A small network was shown many inputs. Here are its activations along a few directions, one row for each input.
Each table varies a few parts of the input and shows all the possible inputs, shuffled.
Descriptions start from the smaller parts, as in this example, which fits no table here: one of 8 places around a ring, together with either a single point or one of 11 places around a ring or (one of 3 separate values, together with one of 4 places along a line).
Shared parts are said once, and a part with two or three values counts as separate values.

A family of inputs:
r1: [  8.4  52.3 -52.7 -37.6   6.0  52.9 -36.6  50.4   6.6  32.1 -30.7 -35.4
 -10.8 -29.7  72.5 -40.2 -29.0]
r2: [-27.7   3.2 -69.6 -90.1  -8.6   5.5 -22.4 -28.7  28.8   5.7 -33.5   5.3
  42.7  -9.4   0.1 -59.0 -45.7]
r3: [ 41.7  31.4  11.7  54.4  34.3  62.4  12.2  70.6  -3.3  35.3  28.5  -1.2
 -65.3 -67.7  34.7  19.6  13.8]
r4: [ 32.9  -2.4  77.7  88.8   8.8 -16.8  19.6  35.3 -26.1  -3.9  31.8  -5.6
 -57.3  19.2   1.3  53.9  47.1]
r5: [ 16.9 -43.0  61.0  38.9 -25.0 -50.0  25.5 -45.6   5.9 -26.4  11.4  16.2
  10.2  33.9 -75.4  43.3  31.5]
r6: [ 26.7  60.0 -20.0  45.2  38.4  23.8 -35.8  57.9 -57.6  22.9  58.9 -30.0
 -58.0   0.4  74.9 -20.1  -5.6]
r7: [ 16.8  18.9 -36.3 -23.9  16.2  78.0  -3.2  59.0  26.0  52.7 -29.1   4.7
 -24.8 -97.7  23.6  -9.3  -9.2]
r8: [  7.4  47.1  54.8  59.2   9.7 -47.5 -16.9  20.2 -29.0   1.0  57.8 -47.7
 -45.6  69.3  26.1  27.0  34.5]
r9: [-74.7 -61.0 -18.8 -50.6 -11.0 -57.2   5.4 -69.0  -6.3 -60.6 -30.3  23.3
  76.5  60.4 -13.2 -43.7 -20.1]
r10: [  9.4  -4.2  34.6  15.2 -22.6 -81.7   6.7 -72.9 -24.5 -34.2  41.8   4.9
  20.3  92.1 -36.9  25.8   0.1]
r11: [-59.2 -64.2  -2.0 -34.5 -24.3 -19.6  40.8 -59.2  29.6 -45.7 -52.1  36.7
  62.8 -15.4 -78.0  18.0 -11.0]
r12: [  1.2 -38.1 -40.5 -65.0 -21.9  50.2   4.6 -18.1  49.9  21.2 -54.5  28.7
  49.3 -55.4 -29.8 -15.3  -6.4]
Describe the family of inputs behind these rows.
Answer: one of 2 separate values, together with one of 6 places around a ring
A walk changes only the place on the ring of 6. It starts at r1 and steps to r2. List the rest of the walk in order.
Answer: r9, r10, r8, r6
Change only the choice among 2 separate values in r3. List by row number the other rows that result.
Answer: r6
Change only the choice among 2 separate values in r12. List by row number the other rows that result.
Answer: r2
